Each row has a name. Each question is about the rows just above it. Places in a row count from 1.

Columns, left to right: H G E F M T X W S B
[131 141 133 131 137 142 137 143 107  59]  favel
[125 144 176 158 130 147 124 146 154 205]  gep
[107  83 110 106 114 140 121 103 104 201]  Zagir
[117  76 111 106 114 140 121 112 153 205]  Vasin
[131 141 133 131 137 142 137 117 111 206]  Gufeb
One entry of Zagir was changed: [107  83 109 106 114 140 121 103 104 201]. Where, and from what? -> 3, [110]
[121 121 137] is in which column, read top down? -> X
Which column holds this, read top down? [114 137] -> M
The rest of the row after [111 106 114 140 121]: -> [112 153 205]

Columns, left to right: L V D A P J U K Z
[ 59  99 110 112 192 140  98 154 112] = Rureb
[122 114 131 146 117  84 165 190  59] = Zagir
[ 81 179  55  61  98 178  79 129 112] = Bub
[146  60 109 151  56  88  65 131  83] = Gufeb
[114 179] is in which column, read top down? -> V
Which column holds this, read top down? [131  55 109] -> D
Which column holds this, read top down? [ 61 151] -> A
Changed Zagir: [122 114 131 146 117  83 165 190  59]. Place and old value: -> 6, [84]
Which column holds this, read top down? [131  55] -> D
Which column holds this, read top down? [190 129 131] -> K
Which column holds this, read top down? [146  61 151] -> A

Columns, left to right: vetam ret kufeb suker pob Gam
[120 106  95 137 127 135] -> Vasin
[135 106  95 138 127 135] -> sem
[132 113 102 142 140 128] -> Rureb
[ 53 121 173 142 134 146] -> favel
[ 90  72  43 139 120 117] -> dolot
[138 138  42  42 138  42] -> gep
[151 136 136 122 151 151] -> Zagir
[156 133 153 134 140  84] -> Bub
Count of [42] in gep: -> 3
Which column holds [132  53  90 138 151 156] top down? -> vetam
Times [136] occurs in Zagir: -> 2
The rest of the row after [ 90  72  43 139 120]: -> [117]
After [135 106], its row goes on with -> [ 95 138 127 135]

Columns, left to right: N Y R Q
[109 150 124 121] -> neked
[155 164 195 152] -> Vasin
[109 150 121 121] -> dolot
[146 162 115 162] -> favel
[135 180 145 174] -> Gufeb
[146 162 193 199] -> sem
Which column holds this, read top down? [155 109 146 135 146] -> N
Which column holds this, read top down? [152 121 162 174] -> Q
Count of [145] in favel: -> 0
One entry of favel was changed: [146 162 115 163]. Where, and from what? -> 4, [162]

Columns, left to right: Sas Lati Guvol neb Befin sige runi riruf fer
[124 147 147 103 147  82 125 125 121]  Vasin
[147 130 141 106 141 125  96 114 130]  pif
[ 94 128 106 153 104 127 192 153 112]  Zagir
[123 170 112 103 147  82 153 125  53]  Lugev
[128 170] is in which column, read top down? -> Lati
Count of [125] in Vasin: -> 2

Columns, left to right: tega ronu mav sode dulop leke fene niv vis
[ 95 215  51  81 114 140 136  38  58] : favel
[125  94 136 165 190 128 128 153  68] : Rureb
[125  94 136 165 189 188 128 153  68] : dolot
Where does [125  94 136 164 190 128 128 153  68] differ from Rureb, and what was there? -> 4, [165]
Which column holds this, read top down? [125 125] -> tega
Go on from [165 190] to the end of its row. -> [128 128 153  68]
[136 128] is in which column, read top down? -> fene
One entry of Rureb was changed: [125  95 136 165 190 128 128 153  68]. Where, and from what? -> 2, [94]
How many times does Rureb hold [127]? -> 0

Columns, left to right: vavi fet Rab Gol pazin
[223 212  34 219  38] -> favel
[217 104 227 223 184] -> pif
[ 45 190 186 222  41] -> Bub
[ 30 221  32  39  52] -> gep
[228 192 218  42  36] -> sem
[ 30 221  32  39 221] -> Rureb
[192 142 214  40 218] -> Lugev
[ 34 131 206 192  38] -> neked
[ 45  31 128 222  41] -> Vasin
[129  32 129 129 207] -> dolot
Times [130] occurs in dolot: -> 0
[ 32 218  32 214 206] is in which column, read top down? -> Rab

Columns, left to right: Ludo lelur vises Supi Keba gamu Muta
[174  57  79  98 151  88 116]  sem
[177 168 150 149 193 157 143]  neked
[174 169 150 149  82  88 143]  favel
How many times does neked hold [150]? -> 1
Go on from [168 150 149] to the end of its row. -> [193 157 143]
The rest of the row after [168 150]: -> [149 193 157 143]

Columns, left to right: vel vosut fatat Sezav vovi vozi pov
[139 124 132 102 121 159  45] = pif
[139 132 132 132 121 159 115] = Bub
[139 124 132 102 121 159  73] = Lugev
How many times does Bub hold [131]? -> 0
Which row holds [139 124 132 102 121 159  73]? -> Lugev

Columns, left to right: Zibit pof Sul gimif
[157 161 161 162]  Vasin
[146 160 153 167]  dolot
[227 109 103  44]  sem
The rest of the row after [146 160 153]: -> [167]
[153 103] is in which column, read top down? -> Sul
Which column holds this, read top down? [162 167] -> gimif
Which column holds [157 146] top down? -> Zibit

Columns, left to right: neku tifi nuva kekol suv
[ 48  87 178 129 196] : Bub
[163 154 201 107 185] : gep
[163 155  69  69  70] : Vasin
Times [68] occurs in Vasin: -> 0
Changed Vasin: [163 155  69  68  70]. Place and old value: -> 4, [69]
Count of [155] in Vasin: -> 1
One entry of Vasin was changed: [164 155  69  69  70]. Where, and from what? -> 1, [163]
The rest of the row after [ 87 178]: -> [129 196]
Which column holds [196 185] top down? -> suv
The rest of the row after [163 154]: -> [201 107 185]

Columns, left to right: Busa pibom dirun Zar Relag Rovit Tanol
[162 171 169 114 144 117  79]  Bub
[162 135 164 107 118 124  99]  Lugev
[165 134 164 170 144 116  79]  dolot
[165 134 164 170 144 159  79]  Gufeb
Which column holds [114 107 170] top down? -> Zar
[162 162 165] is in which column, read top down? -> Busa
The rest of the row after [162 135]: -> [164 107 118 124  99]
The rest of the row after [164 107 118 124]: -> [99]

Columns, left to right: Genas Kud guko lat madi sanu bom
[215 140 124 125 128 161 129] -> pif
[162 135 126 126 126 131 128] -> dolot
[187 159 121 124 126 100 135] -> Zagir
[162 146 132 131 129  57 143] -> Rureb
[121 132 121 125 132 132 128] -> Vasin
[173 139 124 126 126 132 127] -> neked
[145 139 122 125 122 108 135] -> favel
[190 138 124 126 127 142 126] -> Lugev
[153 138 124 126 124 120 131] -> sem
[149 126 128 128 128 123 129] -> Bub
Count of [121] in Vasin: -> 2
Go on from [126 126 132] to the end of its row. -> [127]
Changed dolot: [162 136 126 126 126 131 128]. Place and old value: -> 2, [135]

